A small network was shown many inputs. Here are its activations along a few directions, one row for each input.
Each table varies a few parts of the input and shows all the possible inputs, shuffled.
A made-up example of a description, with smaller parts first: one of 4 places along a line, together with either a single point or one of 9 places around a ring or (one of 2 separate values, together with one of 8 places around a ring).
Shared parts are said once, and a part with two or three values counts as separate values.

A family of inputs:
x1: [  1,  -2,   3,  -1,  -6,  -3,   3, -11,  -2,  -6,  -9,  -1,   0,   6,   6,
  -5,   1]
x2: [ -1,   0,  27,   1,  16, -16, -19,  74,  -5,  34,  32,   2,  23,   5, -32,
  20, -10]
x3: [  2,  -1, -12,  -3, -12,   8,   9, -44,   2, -19, -22,  -2, -13,  -1,  18,
 -12,   5]
x4: [ -6,  -1, -15,   5,   3,  10,  11, -18,   4, -10,  -1,  -1,  -8,  -2,  11,
  -4,   2]
x5: [-6, -2,  0,  6,  9,  0,  3, 14,  1,  5, 11,  0,  4,  3, -2,  3, -2]
x6: [ 34,   0,  36, -30, -55, -28, -21, -49, -16, -16, -64,  -2,   3,  16,   8,
 -19,   7]
x7: [  9,  -3,  33,  -8, -10, -24, -16,  28, -10,  13,  -5,   0,  18,  17, -14,
   3,  -4]
x8: [  1,  -3,  17,  -1,  -1, -12,  -6,  21,  -5,   9,   3,   0,  11,  11,  -8,
   3,  -3]
x9: [-15,   2,  -7,  15,  35,   7,  -1,  60,   5,  25,  48,   3,   9, -10, -21,
  20,  -8]
x10: [ 17,  -2,  21, -15, -31, -17,  -8, -30,  -9, -11, -38,  -2,   2,  14,   8,
 -13,   4]
x11: [ -4,   1, -29,   3,  -3,  20,  17, -50,   8, -23, -13,  -1, -21, -11,  22,
 -11,   6]
x12: [-18,   2, -21,  16,  31,  16,  10,  30,   8,  11,  38,   2,  -1, -12,  -7,
  12,  -4]
x13: [-12,   1, -32,  10,  12,  23,  18, -26,  10, -14,   7,   0, -16, -13,  15,
  -3,   3]
x14: [  5,   2, -27,  -6, -18,  19,  14, -75,   6, -32, -34,  -2, -26, -11,  27,
 -18,  10]
x15: [ 26,  -1,  21, -24, -46, -18, -12, -56, -11, -20, -57,  -2,  -4,  11,  14,
 -20,   8]
x16: [ 18,   0,   6, -17, -36,  -6,  -2, -62,  -5, -24, -50,  -2, -11,   5,  19,
 -20,   8]
x17: [  9,  -2,   5,  -9, -21,  -5,   1, -37,  -4, -16, -30,  -2,  -5,   7,  13,
 -13,   5]
x18: [  4,  -2,  31,  -3,   4, -20, -17,  52,  -7,  24,  14,   1,  21,  12, -23,
  12,  -7]
x19: [ 25,  -2,  36, -22, -40, -28, -18, -24, -14,  -7, -45,  -2,   9,  19,   2,
 -13,   4]
x20: [-13,   0, -18,  11,  18,  13,  11,   6,   6,   0,  19,   0,  -4,  -6,   3,
   4,  -1]
x21: [-23,   4, -39,  21,  39,  29,  16,  22,  14,   7,  46,   3,  -9, -23,  -2,
  13,  -2]
x22: [  8,  -3,  20,  -7, -16, -15,  -6,  -4,  -7,  -2, -17,  -1,   7,  14,   1,
  -5,   0]
x23: [-26,   7, -42,  25,  50,  32,  13,  44,  16,  17,  63,   4,  -7, -31, -12,
  22,  -5]
x24: [ -8,   1,  10,   8,  26,  -4, -10,  68,   0,  30,  40,   2,  16,  -2, -26,
  20,  -9]
x25: [-11,   0,  -3,  11,  22,   3,   2,  38,   3,  15,  30,   1,   7,  -3, -11,
  12,  -5]
x26: [ -4,  -1,  14,   4,  13,  -9,  -7,  45,  -2,  19,  22,   1,  14,   5, -17,
  11,  -6]
x27: [-18,   2, -35,  16,  26,  26,  18,  -1,  12,  -4,  27,   1, -13, -17,   7,
   5,   0]
x28: [-21,   4, -25,  20,  43,  20,   7,  52,  11,  21,  56,   3,   1, -20, -16,
  21,  -7]
x29: [ 11,   0, -10, -11, -27,   6,   6, -68,   0, -28, -42,  -2, -18,  -2,  23,
 -19,   9]
x30: [ 16,  -3,  35, -15, -25, -26, -16,   2, -12,   3, -25,  -1,  14,  19,  -5,
  -5,   0]
The inputs of x29 and x14 match in every part but one. If x20 is changed in the same way as x29 into x14, which row does it become?
> x27
Describe the family of inputs behind these rows.
> one of 5 places along a line, together with one of 6 places along a line
Change only the place on the line of 5 in x25. List by row number the other rows that result.
> x12, x18, x21, x26

A family of inputs:
x31: [ -5,   6, -39,   5,   6,  28,  14, -40,  11, -18,   0,   1, -23, -24,  16,
  -5,   6]
x32: [  3,   0,  31,   0,   9, -22, -20,  67,  -8,  30,  25,   3,  26,   9, -28,
  17,  -8]
x33: [ 28, -10,  53, -28, -57, -38, -15, -46, -18, -17, -73,  -6,   9,  39,  12,
 -25,   4]
x34: [ 23,   0,  40, -20, -27, -27, -25,   9, -13,   9, -25,   0,  14,  13, -14,
  -1,  -1]
x35: [ 15,   1,  35, -12, -10, -24, -25,  38, -10,  20,   0,   2,  19,   8, -22,
   8,  -4]
x36: [-11,  -3,  28,  13,  28, -22, -12,  96,  -7,  38,  50,   3,  33,  14, -31,
  23, -12]
x37: [ 27,  -4,  46, -26, -43, -32, -22, -19, -15,  -4, -50,  -3,  11,  24,  -2,
 -12,   2]
x38: [-14,   5, -42,  12,  24,  32,  15, -10,  14,  -5,  23,   2, -19, -27,   5,
   5,   1]
x39: [  0,   3, -35,   0, -11,  21,  17, -69,   7, -31, -23,  -1, -25, -14,  29,
 -16,  10]
x40: [-41,  -1, -43,  35,  63,  36,  28,  50,  20,  16,  70,   1,  -7, -17,  -7,
  20,  -9]
x41: [-26,   3, -43,  23,  43,  35,  20,  20,  17,   6,  47,   2, -14, -25,  -2,
  13,  -4]
x42: [  2,  -1, -29,  -2, -26,  13,  24, -97,   3, -46, -44,  -2, -25,   0,  44,
 -28,  14]
The inputs of x37 and x39 match in every part but one. If x32 is changed in the same way as x37 into x39, which row does it become?
> x41
Describe the family of inputs behind these rows.
> one of 2 separate values, together with one of 6 places along a line
Change only the choice among 2 separate values in x40. List by row number the other rows that result.
> x36
